These are the activations of a small neural network, seen along a few directions. Each row is one input.
Each table varies a few parts of the input and shows all the possible inputs, shuffled.
A made-up example of a description, with smaller parts first: ring(8) and (point or line(11) or (values(2) and line(6))).
Shared parts are said once, and a part with two or three values counts as separate values.
In the rows, 128 means zero.

Other details of the inputs shift rows strongly along two fixed directions, in all tables alike. That doesn't count.

A family of inputs:
x1: [100 136  92 190  80  96  90 120 119  90 126 102 145 122]
x2: [111 131  86 165  86 118  95 152  91  99 146 102 145 125]
x3: [142  98 157 120 176 124 150 113 164 156 105 139  96 125]
x4: [ 85 168 160  77 154 126 148 145 138  98 114 229 184 146]
x5: [138  99 165 114 171 134 156 109 155 151 115 126  98 129]
x6: [146 112 125  88 163 144 180 140 179 141 116 158 138 130]
x7: [114 129  82 151  79 112  74 172  84 104 157 108 134 128]
x8: [220  45 127 128 178 143 167 105 195 207 112  60  44 108]
x9: [ 62 201 148  85 130 146 153 130 130  97 110 208 180 134]
x10: [ 95 155 108 163 107 121  99 123 120 123 114 122 118 112]
x11: [113 147 114 168  78 111  84 134  73 102 153  91 150 134]
x12: [ 85 176 150  69 147 139 179 131 137  89 123 215 205 148]
x13: [147 115 139  86 176 149 185 124 177 137 113 150 132 126]
x14: [120 120  84 157  91 117 105 160 105 114 143 109 139 125]
x15: [138 124  89 157  85 116 102 155 103 123 144 102 135 127]
x16: [119 137 154  81 167 142 187 111 165 119 116 169 155 133]
x17: [201  59 138 130 174 142 154 106 161 190 119  66  52 110]
x18: [164  89 175 107 171 142 139 100 153 170 122 113  77 122]
x19: [114 137 101 186  68 108  80 125  73 104 153  73 141 125]
x20: [139 110  99 148 121 131 125 132 128 126 132  98 121 123]
x21: [ 74 177 146  91 127 129 161 128 133  82 119 211 202 152]
x22: [120 112 140 138 129 126 103 122 119 125 133 112 112 123]
x23: [120 133 102 195  74  96  84 111 116 101 129  93 139 123]
x24: [127 118  86 157  91 115  97 164 100 122 146 102 129 131]
x25: [144 126  88 149  92 121 113 146 117 127 136 111 145 132]
x26: [111 137 128 162  88 113  78 126  89 110 145 105 136 136]
x27: [216  43 135 114 180 138 143 120 167 210 122  68  27 114]
x28: [113 133 110 199  63 102  64 123  76 108 147  70 129 131]
x29: [128 135 112 162  93 117 109 113 101 116 141  91 142 129]
x30: [137 135  94 157  90 122 109 135 114 108 138  97 151 128]
x31: [126 158 159  84 161 158 167 107 146 155 112 153 117 118]
x32: [ 96 180 158  84 139 124 165 123 148  95 107 236 203 152]
x33: [ 98 169 146  51 152 145 155 166 123  93 133 221 185 146]
x34: [112 180 153  57 145 142 168 159 124 101 128 220 199 156]
x35: [ 95 158 110 150 104 136 108 123 105 121 131 104 121 109]
x36: [155 117 104 146 115 130 122 127 122 134 133  97 126 128]
x37: [137 136 130  84 169 160 176 140 170 161 118 167 101 118]
x38: [110 143 103 191  61 103  86 111  99  92 141  82 150 130]
x39: [102 159  75 176  77 132  84 146  92 110 143  89 121 110]
x40: [130 117 163  86 179 144 181 113 154 139 117 155 128 127]
x41: [126 117  63 183  73 113  87 155 104 115 144  82 134 125]
x42: [105 126  86 203  76  95  76 121 104 100 130  89 133 123]
x43: [ 86 174 147 119 102 121 132 128 107  86 131 178 190 147]
x44: [169  92 148 147 171 139 137  83 174 199  92  82  36  98]
x45: [175  47 159 137 185 136 136  91 164 191 116  63  32 111]
x46: [139 146 106 143 115 145 116 129 121 145 129 100  99 112]
x47: [109 181 150  48 141 142 149 162 116  96 137 223 194 151]
x48: [203  49 161 128 184 142 131  89 152 201 128  48  25 106]
x49: [203  37 136 137 189 142 149 111 166 201 119  46  23 107]
x50: [152 126 158  63 175 147 165 138 146 145 124 171 129 142]
x51: [121 131 171  61 180 148 164 129 142 131 128 179 136 133]
x52: [115 170 143  47 137 136 153 172 123 108 135 228 186 155]
x53: [152 102 142  67 180 144 169 150 159 159 124 166 109 136]
x54: [144  97 160  98 180 141 152 114 144 156 126 120  94 124]
x55: [112 130 171  87 171 139 179 114 157 125 112 177 141 134]
x56: [ 78 173 153  85 139 123 130 150 127  88 121 227 190 142]
x57: [ 85 183 154  99 122 118 148 134 127  87 118 225 203 148]
x58: [126 143 170  85 157 138 178 102 158 126 110 183 158 143]
x59: [170  54 149 147 184 125 150  90 178 183 101  86  45 104]
x60: [167  63 144 144 169 132 158  78 183 169 109  65  56 110]
x61: [142 122 176  99 174 127 161 113 164 151 105 173 122 136]
x62: [117 143  92 192  59 106  82 117  86  93 151  66 151 124]
x63: [137 126 177  86 176 131 154 116 161 146 108 188 129 137]
x64: [156 109 105 142 108 120 111 151 114 145 141  98 113 133]
x65: [120 164  80 158  76 131  96 155 101 125 144 113 124 120]
x66: [111 131  85 164  82 115  72 160  79  98 154  94 135 129]
x67: [102 135 104 176  83 110  81 136  78 100 152  82 139 127]
x68: [122 138 123 151  96 117  87 131  83 113 151  98 137 132]
x69: [112 135 109 188  70  99  49 135  84 106 144 101 130 125]
x70: [ 98 163 111 174  77 125  84 114  96 122 126  91 120 117]
Description of these inputs: values(2) and line(5) and (point or line(6)).
The inputs of x22 and x33 match in every part but the line(5) part. If x26 is changed in the same way as x22 into x33, which row does it become? -> x50
The inputs of x32 and x29 match in every part but the line(5) part. If x69 is changed in the same way as x32 into x29, which row does it become? -> x48
A walk changes only the line(6) part. It starts at x33 and steps to x66. List the rest of the walk in order. -> x49, x2, x20, x13
Change only the values(2) part in x51. List by row number the other rows that result. -> x48
Which other rows agree with x17 in the line(5) part and the values(2) part? List them by row number. -> x30, x34, x36, x46, x47, x50
A walk changes only the line(5) part. It starts at x57 and steps to x43. List the rest of the walk in order. -> x19, x17, x15

A family of inputs:
x71: [176  76 179 114 187 140 173  66 187 176  97 110  80 122]
x72: [ 89 196 171  20 174 157 161 165 118 106 129 252 187 148]
x73: [134  99  69 194  53  98  53 163  68  95 176  55 132 127]
x74: [ 96 149 146 111 139 109 167 125 152  84 105 205 208 156]
x75: [ 84 155 122 196  75 111  63 107  92 114 129  85 107 114]
x76: [ 63 204 191  51 168 148 177 115 144  91 106 248 194 141]
x77: [208  57 159  90 194 147 155 117 165 197 127  93  57 122]
x78: [134 124 125  98 129 117 135 169 123  98 142 173 178 158]
x79: [109 179  81 131 108 144 175 136 166 107 109 165 171 112]
x80: [205  71 101  70 203 182 220 136 220 215 102 112  51 107]
x81: [ 97 161 123 124  96 129  75 157  74 121 150 145 132 127]
x82: [ 92 152 109 209  67  99  69 110  78  99 137  70 126 124]
x83: [104 148  84 190  37 106  38 165  32  99 172  71 146 131]
x84: [201  21 130 193 162 105 131  62 174 190 111   6  20 102]
What is each input in this table made of? -> values(2) and (point or line(6))
The inputs of x71 and x77 match in every part but the values(2) part. If x79 is changed in the same way as x71 into x77, which row does it become? -> x80
Change only the values(2) part in x78. List by row number the other rows that result. -> x74
Change only the values(2) part in x73. List by row number the other rows that result. -> x84

A family of inputs:
x85: [105 142 158 110 130 126 102 134 131 156 132 158  97 122]
x86: [ 67 250  74 100  77 157 153 207  95  58 156 213 230 132]
x87: [173 113 134  44 186 118 237 145 220 137  87 217 199 143]
x88: [152 106 131 172 152 139 126  90 166 151 100  71  59 113]
x89: [177  88 120  99 164 127 176 158 189 129 116 145 156 135]
x90: [147 112 111  97 112 120  96 181  88  81 168 184 186 171]
x91: [153 110 147 116 171 147 179  78 209 178  74 161  77 100]
x92: [ 64 242 156  88 103 110  83 167  54  56 133 230 233 162]
x93: [150  98 160 153  95 111 101  94 102 140 153  56  90 123]
x94: [150 102 129 183 119 112  25 121  84 172 145  62  62 101]
x95: [158 124  72 145  93 158  71 177  65 168 150  55  95 128]
x96: [161  53  68 155 116 103  96 152 123 116 156  63 108 124]
x97: [149  99 109 104 106 110 116 181 121 103 165 158 151 167]
x98: [ 30 194  97 152  66 117  52 148  74  63 143 160 173 110]
x99: [153  75 145 201 120  93  71 121  65 141 147  57  87 120]
x100: [136 191 103  67 156 159 228 149 169 138 127 211 162 111]
x101: [129 150  92  90 102 162 129 183 102 157 145 125 116 139]
x102: [ 82 178 129 158  74 128 109 107 111  63 146 127 207 145]
x103: [125 137  80  96 131 166 144 163 115 142 138 105 107 106]
x104: [137  83 128 174 117 121  92  71 113 130 146  18  83 105]
x105: [151 130 153  99 193 144 207  70 208 165  72 171  99 130]
x106: [ 51 167 130 169  53  84  86 161  51  67 161 154 188 157]
x107: [133  83 156 155 168 131 166 102 174 153 100 109 105 127]
x108: [126  99 107 179 131 116  79  93 118 138 121  35  47 101]
x109: [102  86 146 144 160 116 140 106 129 130 121 105 107 118]
x110: [135 116 156 120 172 161 154 103 190 159  91 148  80 100]
x111: [124 135 134 161 101 106  80 130 103 139 131  83  77 131]
x112: [139 140 167 145  94 112  81 113  55  98 154  96 153 129]
x113: [125 118 177  74 203 137 248  86 210 159  66 218 163 151]
x114: [155 119 172  92 175 148 211  51 206 158  96 145 140 140]
The inputs of x93 and x102 match in every part but one. If x111 is changed in the same way as x93 into x102, which row does it become? -> x88
What is each input in this table made of? -> line(5) and (values(2) or line(4))
A walk changes only the line(4) part. It starts at x112 and steps to x99. List the rest of the walk in order. -> x92, x94
